A small network was shown many inputs. Here are its activations along a few directions, one row for each input.
Each table varies a few parts of the input and shows all the possible inputs, shuffled.
A made-up example of a description, with smaller parts first: line(6) and (point or ring(9) or (values(3) and ring(8))).
Shared parts are said once, and a part with two or three values counts as separate values.
(in the rows, 100 means zero)

Other details of the inputs vary at random and push rows far along two fixed directions, the same in every table; ignore that.

Table:
x1: 74,85,48,125,102,43,58,104,116,93,103,54,105,89
x2: 108,110,180,119,100,138,167,80,62,93,73,167,127,158
x3: 130,120,183,87,80,163,167,95,80,95,94,174,110,122
x4: 149,111,86,65,86,107,107,56,42,130,109,98,43,114
x5: 103,116,164,101,95,152,187,71,76,79,67,155,127,156
x6: 100,90,53,100,112,65,49,127,130,111,123,72,87,62
x7: 140,109,84,89,85,70,119,32,39,105,87,90,71,138
x8: 151,108,86,73,87,101,108,65,38,134,119,103,41,119
x9: 74,86,61,105,125,53,53,89,124,92,104,43,114,85
x10: 115,130,174,80,82,175,165,99,66,97,84,163,107,128
x11: 168,117,91,66,101,91,113,53,53,119,118,107,57,109
x12: 46,103,138,112,90,153,99,169,146,88,79,124,134,80
x13: 123,127,176,92,88,172,166,101,65,97,90,169,109,122
x14: 104,80,60,98,103,65,49,125,133,107,128,68,88,59
x15: 87,78,45,117,127,55,73,92,132,86,108,49,113,79
x16: 92,91,53,94,105,66,47,130,130,113,118,67,81,72
x17: 163,105,95,57,79,92,108,56,56,122,108,101,48,118
x18: 90,94,53,86,104,71,46,122,133,110,107,62,82,66
x19: 81,84,49,130,109,42,60,100,116,90,108,58,111,79
x20: 36,86,127,141,104,124,121,150,152,74,72,121,153,113
x21: 141,101,95,83,103,73,111,32,42,113,87,88,71,145
x22: 149,111,87,97,98,68,125,27,39,99,103,93,81,125
x23: 90,86,51,106,109,80,48,124,119,116,130,66,83,55
x24: 30,107,135,134,95,123,115,133,144,63,73,116,166,93
x25: 165,102,95,65,81,86,109,65,53,125,118,106,47,123
x26: 91,92,54,99,113,85,51,114,122,110,130,59,88,48
x27: 35,89,127,133,103,129,120,141,155,71,62,116,154,108
x28: 48,113,139,104,99,145,103,159,158,83,88,130,141,76
x29: 82,96,53,87,108,88,49,113,123,109,125,54,86,53
x30: 90,87,52,98,104,75,46,134,119,112,120,59,82,69
x31: 32,90,144,141,108,118,103,147,143,81,73,121,156,113
x32: 53,103,146,102,89,145,104,157,161,80,94,127,143,73
x33: 55,99,138,126,99,146,102,174,142,89,95,134,139,76
x34: 155,93,78,97,108,71,132,38,48,107,102,97,73,141
x35: 151,103,98,90,116,71,116,26,42,108,103,91,81,133
Description of these inputs: ring(5) and (values(3) or line(4)).
- The inputs of x15 and x34 match in every part but the ring(5) part. If x35 is changed in the same way as x15 into x34, which row does it become? => x2
- Which other rows agree with x9 in the ring(5) part? List them by row number. => x5, x10, x24, x28, x29, x32
- Which other rows agree with x4 in the ring(5) part? List them by row number. => x7, x12, x17, x18, x21, x27
- Which other rows does x31 become when the values(3) part takes its other values? List them by row number. => x1, x20

Table:
x36: 99,99,87,116,108,115,129,112,90,106,88,106,101,119
x37: 96,92,130,134,106,133,144,105,77,97,104,138,124,120
x38: 52,82,70,114,103,97,77,126,122,109,89,78,90,101
x39: 74,86,86,110,120,106,85,124,146,79,127,84,130,46
x40: 143,116,87,70,100,122,136,72,80,102,98,106,84,103
x41: 160,86,106,100,100,78,121,71,79,108,118,117,86,116
x42: 112,114,148,106,94,100,111,111,94,105,102,145,104,107
x43: 49,101,92,140,112,97,59,142,120,106,113,96,124,71
x44: 99,98,143,93,76,122,132,115,117,104,75,139,96,139
x45: 138,83,35,92,111,38,71,100,119,104,114,55,66,95
x46: 114,106,110,99,84,115,102,86,40,117,91,108,76,127
x47: 53,92,134,106,134,106,88,103,151,73,75,86,165,101
x48: 57,103,99,94,94,130,86,130,161,95,88,86,110,74
x49: 120,83,56,75,88,40,37,102,93,112,118,57,66,89
x50: 135,123,92,70,104,98,93,64,63,116,120,104,81,76
x51: 92,124,149,75,79,151,122,109,86,94,92,124,103,96
x52: 107,113,73,107,86,53,108,29,63,73,88,73,95,121
- What do these inputs look like to the network? => values(2) or (values(3) and ring(5))
- List by row number the other inputs of the same sort as x47. => x52
- Which other rows does x39 become when the ring(5) part takes its other values? List them by row number. => x40, x48, x50, x51
